Each row below holds a small network's activations on one input, seen along a few directions.
In each table, some parts of the input vary, and every possible input appears once, in random order.
A made-up example of a description, with smaller parts first: values(2) and (point or line(9) or (ring(5) and line(6))).
Shared parts are said once, and a part with two or three values counts as separate values.
In the rows, zero is written as 128.

Other details of the inputs shift rows strongly along two fixed directions, in all tables alike. That doesn't count.

Rows:
row 1: [129 126 136 127 124 122 126 122 129 123 131 126 128 117 130 118]
row 2: [125 120 122 131 118 125 128 131 122 137 130 116 125 128 131 125]
row 3: [128 130 129 134 122 118 126 129 123 123 128 129 132 126 130 117]
row 4: [114 142 134 127 127 136 134 129 132 125 116 120 142 123 122 114]
row 5: [124 132 127 136 122 142 129 131 120 128 126 116 132 122 126 132]
row 6: [128 138 134 139 127 133 127 126 124 117 123 124 133 120 123 122]
row 7: [129 120 124 127 122 128 130 130 123 136 130 117 126 122 133 124]
row 8: [129 127 128 135 122 116 126 128 127 126 128 124 126 125 128 115]
row 9: [155 133  98  93 153 124 119 116 153 125  99 182  95 149 105 162]
row 10: [152 136 102 103 150 141 120 118 147 127  92 179 103 149  94 176]
row 11: [203 134 168 206 141 144 115 136  96 119 244 141  50 160 202 190]
row 12: [125 123 122 130 118 126 127 133 118 134 130 121 131 128 132 126]
row 13: [117 135 127 137 134 136 135 131 126 120 127 114 140 133 131 132]
row 14: [122 133 126 127 128 123 132 133 123 128 136 119 137 133 131 124]
row 15: [115 129 136 115 124 125 133 124 136 131 123 122 137 121 128 111]
row 16: [123 130 125 128 127 122 133 131 128 130 136 115 131 133 129 123]
row 17: [115 129 135 117 126 127 128 127 137 130 125 124 142 122 129 111]
row 18: [147 132 101  95 151 128 115 119 148 122 103 187  99 151 104 165]
row 19: [124 131 132 130 125 120 132 131 132 132 131 123 127 133 133 115]
row 20: [128 126 135 129 125 125 122 125 130 122 133 129 133 119 131 118]
row 21: [121 141 130 133 132 139 135 130 125 122 132 115 138 127 124 130]
row 22: [131 121 129 136 119 121 127 131 120 133 127 128 134 124 128 123]
row 23: [120 125 125 140 124 139 129 132 121 126 121 115 134 128 132 135]
row 24: [119 129 129 125 131 129 130 133 124 127 139 122 135 128 130 125]
row 25: [131 117 137 129 121 124 128 123 126 133 130 125 129 116 128 125]
row 26: [130 117 135 131 123 127 123 126 127 132 131 127 134 117 128 124]
row 27: [148 129 100 108 152 138 120 119 147 125  89 178 104 155 101 179]
row 28: [119 130 131 118 127 122 135 129 135 133 121 121 136 122 129 107]
row 29: [115 133 129 121 122 121 132 132 130 131 120 124 141 129 128 109]
row 30: [121 120 126 127 121 131 125 133 119 133 133 123 130 123 131 127]
row 31: [123 131 132 143 129 130 127 127 124 116 119 123 135 126 130 124]
row 32: [125 119 129 124 120 130 128 125 124 134 133 118 127 120 132 128]
row 33: [131 118 129 137 119 119 128 129 125 135 127 123 128 124 126 121]
row 34: [127 117 133 133 123 126 125 131 121 132 130 130 132 119 127 123]
row 35: [110 135 131 131 129 133 134 129 132 124 111 119 144 129 128 117]
row 36: [122 129 132 121 129 127 133 125 129 128 139 117 133 125 130 126]
row 37: [135 118 131 133 124 122 130 128 125 135 127 124 128 117 128 120]
row 38: [122 129 131 123 131 130 128 128 130 127 140 119 138 126 131 126]
row 39: [111 129 133 119 126 126 130 132 131 129 124 127 140 124 128 110]
row 40: [126 130 127 124 132 125 135 130 128 130 136 116 132 126 131 122]
Description of these inputs: ring(5) and (values(2) or ring(6)).
The inputs of row 5 and row 6 match in every part but the ring(5) part. If row 7 is changed in the same way as row 5 into row 6, which row does it become?
Answer: row 9
The inputs of row 29 and row 12 match in every part but the ring(5) part. If row 17 is changed in the same way as row 29 into row 12, which row does it become?
Answer: row 11
Change only the ring(5) part in row 32. List by row number the other rows that result.
Answer: row 1, row 15, row 25, row 36
Start at row 34 and move only the ring(6) part, one step at a time. The first step leads to row 26. Which rows follow, in order?
Answer: row 25, row 37, row 33, row 22
Change only the ring(5) part in row 13. List by row number the other rows that result.
Answer: row 23, row 27, row 31, row 35
Change only the values(2) part in row 10. List by row number the other rows that result.
Answer: row 27

Rows:
row 41: [127 150 101 120 152 166 133 129 136 112  98 143 125 162 106 181]
row 42: [204 124 181 210 132 133 116 129  96 119 231 137  59 132 190 166]
row 43: [115 105 130 115 110 114 131 130 125 150 138 105 140 112 136 104]
row 44: [115 138 150 135 127 134 134 123 131 116 125 109 151 106 126 103]
row 45: [102 133 136 118 126 126 141 133 132 134 141  99 150 125 139 103]
row 46: [123 112 140 143 107 118 122 128 119 130 114 122 140 103 127  99]
row 47: [116 106 135 116 110 121 123 127 121 139 139 112 144 102 131 105]
row 48: [112 112 123 145 108 149 134 138 106 129 116  92 153 116 122 127]
row 49: [137 147 108 114 152 122 126 124 146 119 104 165 114 156 112 151]
row 50: [146 121  96  98 134 113 120 123 139 144 113 161  98 146 114 150]
row 51: [137 150 119 118 150 134 122 120 148 114  96 172 113 147 112 150]
row 52: [106 142 130 129 122 120 140 136 125 128 133  99 145 126 136  97]
row 53: [131 143 114  90 153 138 123 119 150 123 122 162 117 146 114 157]
row 54: [122 110 130 140 109 105 126 132 117 135 121 114 142 111 128 100]
What is each input in this table made of?
Answer: values(2) and (point or ring(6))
The inputs of row 52 and row 50 match in every part but the values(2) part. If row 51 is changed in the same way as row 52 into row 50, which row does it become?
Answer: row 46
Change only the values(2) part in row 42. List by row number the other rows that result.
Answer: row 44
